Each row below is a small network's average activation on inputs in which a field has the value named, seen along a few directions.
Related values have similar rows: they may be neighbours, one step apart, or belong to one group.
In the rows, 500 means zero.
Strong random noise was added to every row along 3 fixed directions; ignore it. To show where, here is one row again and again, with new noise each time:
[382 561 417 617 424 317 576 471 412 436 518 554 385]
[406 559 525 396 545 389 613 376 267 507 401 513 394]
[465 515 703 354 660 694 751 491 276 540 522 283 352]
[390 513 380 330 429 173 448 251 270 528 187 740 474]
[519 260 497 370 373 612 490 504 522 578 289 532 501]


Field V:
v9: [541 790 364 805 481 483 541 336 484 293 663 740 320]
v4: [581 259 388 383 651 894 453 589 536 370 475 536 660]
v7: [618 194 620 400 501 429 406 466 572 561 410 520 594]
v8: [404 618 351 631 846 433 465 346 396 552 408 517 603]
v1: [498 770 714 708 581 480 858 591 306 515 705 222 294]
v6: [555 726 753 517 726 381 443 575 323 678 609 418 617]
v5: [347 433 693 346 620 606 598 486 492 438 538 295 324]
v10: [686 467 621  31 775 554 347 596 436 709 499 545 441]
v3: [451 739 585 527 425 578 577 432 571 507 795 402 694]
v2: [536 634 316 500 173 390 325 534 759 369 416 435 655]
V is arranged as 4 separate groups.
Which other values are in the same group as v5? Give them in the order they are listed. -> v7, v1
Which other values are in the same group as v2? Give them in the order they are listed. -> v3
Which other values are in the same group as v10? Give them in the order they are listed. -> v6

Field F:
f7: [410 412 384 535 496 527 428 512 591 382 493 573 443]
f8: [449 559 384 450 522 495 432 381 556 407 435 582 534]
f10: [530 559 464 300 611 533 430 335 318 671 339 692 601]
f5: [563 467 586 546 621 459 528 608 415 466 549 442 411]
f9: [368 691 446 724 373  98 602 485 437 368 548 413 536]
f6: [559 352 454 622 167 533 341 702 807 494 566 520 546]
f2: [542 482 499 543 603 444 427 467 458 530 478 633 525]
f1: [473 553 422 435 438 499 319 378 550 492 372 661 643]
f4: [542 534 570 532 569 524 635 637 522 535 792 325 375]
f3: [488 396 443 668 281 497 641 528 581 529 450 463 432]
F is arranged as a line.
A walk along F starts at f7 and steps to its neighbour f8. Put f10, f9, f6, f1 in the order it reaches them. -> f1, f10, f6, f9
How many steps from neighbour to neighbour lead from f2 to f4, at the fewest? -> 2
